Each row below holds a small network's activations on one input, seen along a few directions.
In each table, some parts of the input vary, and every possible input appears once, in random order.
A made-up example of a description, with smaller parts first: one of 5 places around a ring, together with either a single point or one of 9 places around a ring or (one of 2 separate values, together with one of 6 places along a line).
Shared parts are said once, and a part with two or three values counts as separate values.
In the rows, 128 means zero.

Other details of the inputs vary at random and push rows far along two fixed directions, the same in every table; ignore that.

Rows:
row 1: [118 129 124 131 129 131 133 135 130 127 136 123 135 121]
row 2: [220 141 124 140 113 107 100  90  91  87 118 124 145 177]
row 3: [128 109 157  60 180 171 117  37 120 183  79 141  87 130]
row 4: [126 126 123 134 135 125 134 141 132 128 126 130 118 131]
row 5: [115 123 126 129 123 131 132 134 134 125 131 130 133 128]
row 6: [131 127 125 123 122 128 131 146 139 126 134 133 119 132]
row 7: [118 126 123 128 121 132 135 133 131 126 132 128 133 124]
row 8: [114 126 128 130 120 129 131 135 133 127 130 129 131 126]
row 9: [115 128 127 133 125 123 128 134 130 129 129 128 132 121]
row 10: [116 130 132 135 133 123 125 134 129 130 132 127 131 120]
row 11: [117 131 127 133 125 124 131 133 128 130 128 128 131 120]
row 12: [114 127 126 131 120 127 134 133 129 128 129 127 131 123]
row 13: [118 131 134 133 133 127 124 133 132 131 132 128 130 122]
row 14: [127 130 124 135 128 119 132 143 130 128 121 131 118 127]
row 15: [212 142 127 139 109 111  99  80  89  88 125 119 159 171]
row 16: [120 132 126 132 122 127 130 134 129 129 131 127 132 119]
row 17: [119 123 131 135 134 128 129 132 131 129 134 126 133 123]
row 18: [119 135 130 133 131 126 127 136 126 130 134 123 133 116]
row 19: [121 128 129 133 132 130 132 134 128 129 136 123 136 118]
row 20: [209 134 119 133  99 116 107  80  91  84 124 121 161 176]
row 21: [136 129 132 128 133 128 127 145 138 131 137 130 119 128]
row 22: [115 129 124 129 119 128 134 135 127 128 131 124 134 120]
row 23: [119 128 125 132 128 132 132 134 132 128 136 125 132 122]
row 24: [134 133 129 125 124 123 125 144 137 131 131 132 117 127]
row 25: [117 125 128 131 131 132 129 132 135 128 133 128 131 127]
row 26: [115 124 126 133 131 128 130 132 132 128 133 127 132 126]
row 27: [129 125 128 137 137 124 133 142 131 129 127 129 119 128]
row 28: [133 130 127 126 130 128 128 146 140 129 137 130 118 131]
row 29: [121 134 131 133 131 128 126 133 129 131 133 126 130 118]
row 30: [131 130 127 123 120 126 129 145 137 128 131 131 117 131]
row 31: [135 135 133 127 133 124 123 145 136 132 134 131 116 126]
row 32: [123 127 129 135 131 132 131 135 131 129 136 125 133 119]
row 33: [124 113 154  56 172 167 116  36 118 185  72 144  85 129]
row 34: [117 127 122 128 121 130 135 134 128 125 133 125 136 122]
row 35: [117 128 125 129 118 130 133 133 129 128 130 127 131 122]
row 36: [117 127 125 134 130 129 134 134 132 128 134 126 132 123]
row 37: [119 133 126 130 123 126 130 133 126 130 130 125 134 117]
row 38: [114 122 124 130 123 128 133 132 131 125 131 129 133 127]
row 39: [113 124 126 131 120 126 131 133 130 127 129 128 131 125]
row 40: [123 126 123 132 124 122 135 143 131 127 122 131 117 130]
row 41: [125 124 121 131 127 124 137 141 132 125 123 132 119 132]
row 42: [120 126 130 136 133 128 132 134 130 129 135 125 133 120]
Each input here is: one of 6 places around a ring, together with either one of 2 separate values or one of 5 places along a line.
- The inputs of row 30 and row 6 match in every part but the place on the ring of 6. If row 35 is changed in the same way as row 30 into row 6, which row does it become? => row 7
- Which other rows does row 11 become when the place on the line of 5 takes its other values? List them by row number. => row 9, row 16, row 33, row 37
- Start at row 8 and move only the place on the ring of 6, one step at a time. The first step leads to row 33. Which rows follow, in order? => row 13, row 3, row 25, row 5
- Which other rows does row 30 become when the choice among 2 separate values takes its other values? List them by row number. => row 40
- Which other rows does row 41 become when the place on the ring of 6 takes its other values? List them by row number. => row 2, row 4, row 14, row 27, row 40

Rows:
row 43: [ 76 131 128 132 151 120 139 166 149 153 127 135 100 102]
row 44: [ 76 127 125 119 119 129 147 169 154 149 118 143  97 105]
row 45: [163 111 128 103 122 136 125  97 128 126 104 142 110 162]
row 46: [ 92 121 144 140 163 135 138 168 159 156 141 134 108  97]
row 47: [134 126 134 104 130 146 110  61 109 126 130 119 163 135]
row 48: [141 124 123  99 121 156 125  65 107 124 129 117 159 133]
row 49: [131 118 122 100 105 154 121  63 113 120 121 126 157 146]
row 50: [ 88 137 146 130 151 135 128 167 156 161 143 129 109  87]
row 51: [163 137 140 107 136 121 106  95 109 134 105 135 114 141]
row 52: [137 141  88 213  82  80 151 246 140  59 183 111 167 134]
row 53: [ 41 116 133 141 139 128 146 133 127 150 126 121 147  83]
row 54: [220 156  90 192  66  77 120 167  99  41 162 110 178 174]
row 55: [167 128 139 126 163 132 112  93 113 132 108 130 114 147]
row 56: [ 89 121 128 116 140 143 152 174 158 151 143 131  99 103]
row 57: [102 138  91 221  61  85 154 208 115  60 184  98 213 108]
row 58: [215 146 101 201  84  70 107 170 103  38 163 113 182 183]
row 59: [163 119 131  96 117 141 120  96 127 126 112 139 109 164]
row 60: [ 85 115 137 128 153 127 139 170 159 153 137 138 104 105]
row 61: [172 133 131  95 125 137 117  99 117 135 116 128 115 141]
row 62: [157 116 120 108 128 132 127  96 119 121  94 140 106 167]
row 63: [177 117 129 104 136 138 127  98 120 129 113 133 113 151]
row 64: [ 78 124 128 112 117 135 142 170 162 153 129 139 100 107]
row 65: [ 86 132 126 120 134 131 150 172 147 154 127 134  99  92]
row 66: [166 140 137 125 154 128 109  89 111 135 109 130 115 141]
row 67: [168 126 143 102 141 132 108  95 121 130 122 132 115 153]
row 68: [ 56 128 139 133 148 154 137 133 148 152 155 118 154  81]
row 69: [122 112 123 117 106 136 129  58  95 121  95 125 153 141]
row 70: [133 126 142 135 141 135 116  56  89 131 109 115 162 124]
row 71: [ 90 128 146 133 158 140 135 167 159 156 148 130 106  97]
row 72: [156 127 119 106 120 129 124  92 117 126  94 139 106 160]
row 73: [ 82 131 139 119 141 126 129 170 156 158 139 133 107  96]
row 74: [170 143 147 119 146 129 104  92 109 137 110 131 117 133]
- Describe the family of inputs behind these rows. => one of 4 places along a line, together with either one of 2 separate values or one of 6 places around a ring
- The inputs of row 64 and row 73 match in every part but the place on the line of 4. If row 44 is changed in the same way as row 64 into row 73, which row does it become? => row 51
- Which other rows does row 46 become when the place on the ring of 6 takes its other values? List them by row number. => row 50, row 55, row 66, row 71, row 74
- Which other rows does row 68 become when the choice among 2 separate values takes its other values? List them by row number. => row 70
- Which other rows does row 46 become when the place on the line of 4 takes its other values? List them by row number. => row 45, row 60, row 63

Rows:
row 75: [149 135 123 125 108 129 119 109 115 114 132 121 148 138]
row 76: [ 28 121 139 113 157 146 157 198 181 186 133 142  79  66]
row 77: [ 85 144 126 186 121 101 137 220 154 117 172 120 143  93]
row 78: [164 129 119 132 126 120 125 124 121 112 121 131 123 152]
row 79: [ 80 109 145  68 168 174 136  77 140 186  99 136  92 106]
row 80: [164 128 124 128 123 124 124 124 120 112 127 128 124 153]
row 81: [103 109 148  70 176 159 133  93 144 187  93 145  70 117]
row 82: [146 133 126 126 108 123 116 104 115 113 126 128 145 144]
row 83: [148 130 125 132 113 126 125 101 107 116 121 123 146 136]
row 84: [ 68 131 113 179 102 103 148 210 148 111 160 121 152  98]
row 85: [147 129 126 135 127 129 123 104 110 113 136 117 157 133]
row 86: [146 123 125 136 119 122 122 107 113 109 122 124 148 148]
row 87: [146 126 125 128 113 126 119 106 119 111 130 128 147 148]
row 88: [149 124 124 135 117 130 127 101 111 113 125 122 148 141]
row 89: [166 136 119 131 120 115 122 123 117 113 116 131 122 149]
row 90: [ 83 118 147  74 175 165 133  71 125 187  95 133  99  95]
row 91: [ 91 133 118 170 112 112 147 228 166 115 172 128 134 104]
row 92: [168 135 127 126 118 116 117 125 121 117 126 129 124 147]
row 93: [165 135 138 141 139 121 109 113 117 116 133 124 138 143]
row 94: [165 135 125 126 118 120 122 123 116 114 123 128 123 150]
- The inputs of row 83 and row 88 match in every part but one. If row 77 is changed in the same way as row 83 into row 88, which row does it become? => row 93
- Describe the family of inputs behind these rows. => one of 2 separate values, together with either a single point or one of 4 places along a line or one of 5 places around a ring
- Which other rows does row 75 become when the choice among 2 separate values takes its other values? List them by row number. => row 79
